Each row below holds a small network's activations on one record, seen along a few directions.
After each row come some of the record's fields: GATO, SOR, KUPAS, GOVA, NELEV, GEDEM.
A field that a record lacks is written absent.
Other fields move the rows too, some of them a lot.
In the rows, 500 means zero.
Strong random noise was added to every row along 4 fixed directions; ignore it. To show where, here is one row again and again, with new noise each time:
521 515 524 459 199 486 611 551 676 632 692 504 513 487 400 245 496 672 449 496 510
387 502 579 567 256 480 590 483 621 671 570 483 523 477 553 277 422 704 467 401 364
440 477 443 613 410 467 476 609 625 506 699 580 555 531 506 302 437 617 537 560 426
147 490 475 890 785 406 281 739 598 498 542 674 611 543 694 339 374 745 611 347 202
451 402 364 680 580 518 468 559 187 420 592 498 705 456 608 696 429 385 463 722 353
396 509 466 623 653 477 471 743 291 573 541 520 705 403 442 629 569 599 370 461 415

588 432 396 510 158 508 606 333 742 433 792 529 440 622 600 208 285 478 603 776 490
GATO=nuner, SOR=vuned, KUPAS=danu, GOVA=absent, NELEV=siru, GEDEM=tasi
583 498 562 368 324 519 517 339 680 456 509 453 320 571 517 380 434 416 639 541 599
GATO=zabi, SOR=absent, KUPAS=absent, GOVA=rirum, NELEV=zur, GEDEM=absent
530 473 398 545 387 427 395 554 932 378 730 654 381 659 527 137 399 567 693 615 521
GATO=nuner, SOR=absent, KUPAS=absent, GOVA=absent, NELEV=siru, GEDEM=absent
465 591 572 555 603 479 484 792 511 669 474 539 588 401 331 606 619 694 369 258 603
GATO=nuner, SOR=muki, KUPAS=kebe, GOVA=absent, NELEV=siru, GEDEM=tasi
446 428 437 609 500 475 459 490 575 420 564 568 514 556 653 403 397 509 576 582 374
GATO=nuner, SOR=absent, KUPAS=absent, GOVA=absent, NELEV=siru, GEDEM=absent
411 590 571 461 801 436 440 780 406 592 355 537 581 420 335 630 704 690 342 208 522
GATO=nuner, SOR=absent, KUPAS=absent, GOVA=absent, NELEV=zur, GEDEM=absent
550 432 438 494 438 486 461 416 567 381 556 545 444 578 574 431 424 446 590 623 473
GATO=nuner, SOR=absent, KUPAS=absent, GOVA=absent, NELEV=zur, GEDEM=absent
557 545 586 368 120 499 730 542 609 778 561 428 505 411 322 356 583 729 290 343 576
GATO=rarop, SOR=dad, KUPAS=kebe, GOVA=absent, NELEV=siru, GEDEM=tasi
344 559 669 663 489 463 406 729 788 690 453 569 469 469 470 310 431 840 538 121 467
GATO=zabi, SOR=muki, KUPAS=kebe, GOVA=absent, NELEV=siru, GEDEM=sezel
539 520 495 486 355 485 575 674 570 652 605 500 573 410 365 414 517 672 378 450 552
GATO=nuner, SOR=vuned, KUPAS=danu, GOVA=absent, NELEV=siru, GEDEM=tasi
416 530 376 567 781 412 332 673 626 337 545 674 509 613 490 387 568 538 585 501 456
GATO=rarop, SOR=absent, KUPAS=absent, GOVA=absent, NELEV=zur, GEDEM=absent
541 521 575 349 338 512 609 300 622 595 456 466 394 530 499 375 516 489 490 463 512
GATO=rarop, SOR=absent, KUPAS=absent, GOVA=bezez, NELEV=siru, GEDEM=absent
659 553 527 389 277 526 548 505 712 527 614 486 422 525 314 329 496 563 505 512 678
GATO=rarop, SOR=muki, KUPAS=kebe, GOVA=absent, NELEV=zur, GEDEM=sezel
548 480 611 586 233 544 535 464 649 592 497 461 420 470 527 438 355 584 546 424 593
GATO=zabi, SOR=muki, KUPAS=kebe, GOVA=absent, NELEV=siru, GEDEM=sezel
651 495 458 413 488 505 471 517 645 434 617 567 404 576 360 416 541 397 594 613 688
GATO=rarop, SOR=absent, KUPAS=absent, GOVA=bezez, NELEV=siru, GEDEM=absent
590 456 484 370 102 490 615 192 787 449 591 498 329 637 600 169 390 467 613 639 466
GATO=rarop, SOR=absent, KUPAS=absent, GOVA=absent, NELEV=zur, GEDEM=absent
500 436 562 476 306 526 642 356 336 597 439 362 542 419 618 597 437 484 370 514 414
GATO=nuner, SOR=absent, KUPAS=absent, GOVA=absent, NELEV=siru, GEDEM=absent
503 510 411 493 677 435 291 587 831 247 643 668 335 707 462 254 489 454 776 596 621
GATO=nuner, SOR=absent, KUPAS=absent, GOVA=rirum, NELEV=zur, GEDEM=absent
570 597 539 341 728 450 457 783 537 528 521 523 518 470 177 541 762 578 410 391 732
GATO=rarop, SOR=absent, KUPAS=absent, GOVA=rirum, NELEV=siru, GEDEM=absent
518 603 553 405 613 426 514 825 588 614 535 532 561 425 204 462 721 694 375 293 633
GATO=rarop, SOR=absent, KUPAS=absent, GOVA=absent, NELEV=siru, GEDEM=absent
716 494 480 528 485 591 465 640 317 458 576 473 568 457 330 803 544 389 479 668 726
GATO=nuner, SOR=muki, KUPAS=kebe, GOVA=absent, NELEV=zur, GEDEM=sezel
173 473 611 803 650 483 500 428 327 645 253 433 579 432 818 606 326 661 460 251 190
GATO=nuner, SOR=vuned, KUPAS=danu, GOVA=absent, NELEV=siru, GEDEM=tasi
466 427 464 469 548 554 566 196 221 448 342 391 529 502 748 671 436 283 490 639 346
GATO=nuner, SOR=absent, KUPAS=absent, GOVA=rirum, NELEV=siru, GEDEM=absent
559 468 582 417 195 511 627 385 569 614 507 410 440 502 508 431 453 541 462 463 511
GATO=nuner, SOR=absent, KUPAS=absent, GOVA=absent, NELEV=siru, GEDEM=absent
699 430 464 557 283 570 450 455 592 356 685 537 401 600 469 497 406 367 674 727 674
GATO=nuner, SOR=geli, KUPAS=kebe, GOVA=absent, NELEV=zur, GEDEM=sezel
537 547 563 466 531 472 465 723 495 606 464 505 531 445 337 604 620 580 437 352 612
GATO=nuner, SOR=absent, KUPAS=absent, GOVA=absent, NELEV=siru, GEDEM=absent
364 528 590 498 430 437 498 408 708 563 411 520 392 574 597 271 452 664 543 299 369
GATO=rarop, SOR=absent, KUPAS=absent, GOVA=absent, NELEV=zur, GEDEM=absent
511 541 522 366 472 461 543 503 566 523 459 495 443 527 423 411 585 573 462 396 526
GATO=nuner, SOR=absent, KUPAS=absent, GOVA=absent, NELEV=zur, GEDEM=absent
477 545 439 488 712 469 398 555 629 376 555 583 455 575 496 397 504 463 609 502 519
GATO=nuner, SOR=absent, KUPAS=absent, GOVA=rirum, NELEV=zur, GEDEM=absent
697 418 243 512 544 473 368 660 535 225 806 609 544 577 405 508 511 295 609 902 652
GATO=rarop, SOR=absent, KUPAS=absent, GOVA=absent, NELEV=siru, GEDEM=absent
568 535 318 363 829 460 453 648 395 326 568 568 572 520 365 600 677 376 455 640 554
GATO=rarop, SOR=absent, KUPAS=absent, GOVA=rirum, NELEV=zur, GEDEM=absent
419 514 562 591 482 530 516 508 469 618 449 470 548 470 534 552 458 598 483 346 428
GATO=nuner, SOR=dad, KUPAS=kebe, GOVA=absent, NELEV=siru, GEDEM=sezel
645 472 567 434 607 539 467 575 303 506 434 428 491 416 340 833 597 305 491 514 669
GATO=rarop, SOR=absent, KUPAS=absent, GOVA=bezez, NELEV=zur, GEDEM=absent
572 522 595 563 369 493 492 609 608 566 544 528 438 474 360 450 541 625 502 399 648
GATO=rarop, SOR=geli, KUPAS=kebe, GOVA=absent, NELEV=zur, GEDEM=sezel
671 448 499 481 170 583 581 385 416 512 655 435 472 449 477 534 476 405 479 736 590
GATO=rarop, SOR=vuned, KUPAS=danu, GOVA=absent, NELEV=zur, GEDEM=tasi
587 623 450 321 833 436 444 906 320 533 480 550 641 403 98 735 873 579 260 375 706
GATO=rarop, SOR=absent, KUPAS=absent, GOVA=absent, NELEV=zur, GEDEM=absent
409 511 588 670 476 496 415 507 693 582 439 539 421 512 526 427 405 645 596 302 507
GATO=rarop, SOR=geli, KUPAS=kebe, GOVA=absent, NELEV=siru, GEDEM=tasi
232 549 586 599 701 434 418 391 676 501 353 567 440 607 707 282 418 640 593 285 288
GATO=rarop, SOR=absent, KUPAS=absent, GOVA=rirum, NELEV=zur, GEDEM=absent
327 489 743 613 480 516 462 308 525 679 233 429 378 482 713 529 368 556 582 230 383
GATO=nuner, SOR=absent, KUPAS=absent, GOVA=bezez, NELEV=siru, GEDEM=absent
464 531 462 340 636 495 585 381 300 464 350 455 571 479 532 625 611 413 379 543 419
GATO=rarop, SOR=absent, KUPAS=absent, GOVA=rirum, NELEV=zur, GEDEM=absent
416 530 542 503 626 465 389 467 570 408 417 538 440 569 551 468 469 489 595 465 494
GATO=rarop, SOR=absent, KUPAS=absent, GOVA=rirum, NELEV=zur, GEDEM=absent
700 426 396 391 482 548 500 363 394 327 615 464 495 565 479 607 514 223 547 835 651
GATO=rarop, SOR=absent, KUPAS=absent, GOVA=rirum, NELEV=siru, GEDEM=absent
470 438 422 606 626 477 416 559 400 421 495 519 565 504 598 626 444 439 516 579 424
GATO=nuner, SOR=absent, KUPAS=absent, GOVA=absent, NELEV=siru, GEDEM=absent
549 549 451 439 475 494 520 659 613 511 629 541 523 472 360 336 556 593 449 510 586
GATO=nuner, SOR=vuned, KUPAS=danu, GOVA=absent, NELEV=zur, GEDEM=tasi
572 566 546 475 417 490 523 734 540 652 526 484 570 396 268 514 593 635 385 379 643
GATO=rarop, SOR=muki, KUPAS=kebe, GOVA=absent, NELEV=siru, GEDEM=sezel
285 555 758 461 440 498 582 173 502 692 164 351 376 487 717 442 437 584 512 189 328
GATO=rarop, SOR=absent, KUPAS=absent, GOVA=rirum, NELEV=zur, GEDEM=absent
388 558 704 596 468 541 470 536 580 702 348 479 467 391 479 501 487 702 482 121 467
GATO=nuner, SOR=dad, KUPAS=kebe, GOVA=absent, NELEV=zur, GEDEM=tasi

Here are new rows. What are their fields?
588 549 350 453 637 461 473 848 565 435 738 611 601 487 253 420 632 572 423 597 669
GATO=nuner, SOR=vuned, KUPAS=danu, GOVA=absent, NELEV=siru, GEDEM=tasi
688 496 494 224 187 534 717 278 399 539 476 370 476 478 421 535 588 377 367 624 574
GATO=rarop, SOR=absent, KUPAS=absent, GOVA=absent, NELEV=zur, GEDEM=absent
510 482 503 423 457 510 625 420 289 539 387 378 557 460 539 671 526 419 370 505 450
GATO=nuner, SOR=absent, KUPAS=absent, GOVA=absent, NELEV=siru, GEDEM=absent
539 531 369 449 830 450 396 744 293 376 506 564 626 489 323 716 701 441 389 545 572
GATO=rarop, SOR=absent, KUPAS=absent, GOVA=absent, NELEV=zur, GEDEM=absent
489 517 412 530 520 483 541 664 402 559 557 505 630 415 417 532 562 561 356 524 496
GATO=rarop, SOR=vuned, KUPAS=danu, GOVA=absent, NELEV=siru, GEDEM=tasi
635 533 498 364 686 531 471 575 301 447 467 471 524 431 294 765 658 311 448 544 684
GATO=rarop, SOR=absent, KUPAS=absent, GOVA=bezez, NELEV=zur, GEDEM=absent
445 536 462 558 680 475 502 683 453 554 489 560 593 433 423 556 583 609 417 361 493
GATO=nuner, SOR=dad, KUPAS=kebe, GOVA=absent, NELEV=siru, GEDEM=tasi
581 442 465 492 346 502 535 464 585 454 596 511 486 527 537 426 432 451 558 607 503
GATO=nuner, SOR=absent, KUPAS=absent, GOVA=absent, NELEV=siru, GEDEM=absent
612 404 538 580 201 588 553 255 471 464 484 450 413 516 658 512 323 385 585 617 496
GATO=nuner, SOR=geli, KUPAS=kebe, GOVA=absent, NELEV=zur, GEDEM=sezel
451 407 642 562 452 575 549 190 210 576 239 336 465 453 739 769 377 289 532 480 404
GATO=nuner, SOR=absent, KUPAS=absent, GOVA=bezez, NELEV=siru, GEDEM=absent
494 472 497 624 398 530 460 439 595 487 596 533 467 534 569 377 396 567 582 585 436
GATO=rarop, SOR=vuned, KUPAS=danu, GOVA=absent, NELEV=zur, GEDEM=tasi
605 478 617 541 319 570 523 486 465 589 480 455 457 458 444 596 486 537 520 453 602
GATO=nuner, SOR=geli, KUPAS=kebe, GOVA=absent, NELEV=zur, GEDEM=sezel
528 487 382 497 485 521 513 519 392 459 576 480 587 452 490 511 495 437 413 652 476
GATO=rarop, SOR=vuned, KUPAS=danu, GOVA=absent, NELEV=zur, GEDEM=tasi
617 524 439 555 699 552 370 851 199 468 627 539 640 378 280 834 687 445 386 614 699
GATO=nuner, SOR=vuned, KUPAS=danu, GOVA=absent, NELEV=zur, GEDEM=tasi
737 571 487 254 525 513 538 669 480 505 549 518 495 479 141 624 724 438 410 546 824
GATO=nuner, SOR=absent, KUPAS=absent, GOVA=bezez, NELEV=zur, GEDEM=absent
374 466 564 576 302 471 585 344 588 593 465 453 484 496 712 338 378 594 484 459 310
GATO=rarop, SOR=absent, KUPAS=absent, GOVA=absent, NELEV=siru, GEDEM=absent
580 545 324 438 741 427 409 881 494 401 707 615 615 502 218 530 723 536 380 588 659
GATO=rarop, SOR=absent, KUPAS=absent, GOVA=absent, NELEV=siru, GEDEM=absent
517 533 512 334 259 454 659 437 824 566 602 523 408 559 475 115 518 670 465 458 485
GATO=nuner, SOR=absent, KUPAS=absent, GOVA=absent, NELEV=siru, GEDEM=absent
429 503 665 331 276 516 672 178 546 646 312 352 380 509 641 403 479 519 470 360 396
GATO=nuner, SOR=absent, KUPAS=absent, GOVA=rirum, NELEV=siru, GEDEM=absent
310 613 583 349 651 457 610 380 404 607 223 427 519 462 562 497 623 586 364 252 321
GATO=rarop, SOR=absent, KUPAS=absent, GOVA=rirum, NELEV=zur, GEDEM=absent
330 611 533 372 609 420 532 402 713 512 387 536 401 580 557 240 563 621 524 301 352
GATO=rarop, SOR=absent, KUPAS=absent, GOVA=rirum, NELEV=zur, GEDEM=absent
407 449 377 636 807 455 354 571 417 299 468 612 555 569 630 550 469 436 601 578 377
GATO=nuner, SOR=absent, KUPAS=absent, GOVA=absent, NELEV=zur, GEDEM=absent
444 506 369 552 887 427 357 700 393 319 498 612 591 539 448 585 604 474 506 535 471
GATO=rarop, SOR=absent, KUPAS=absent, GOVA=absent, NELEV=zur, GEDEM=absent
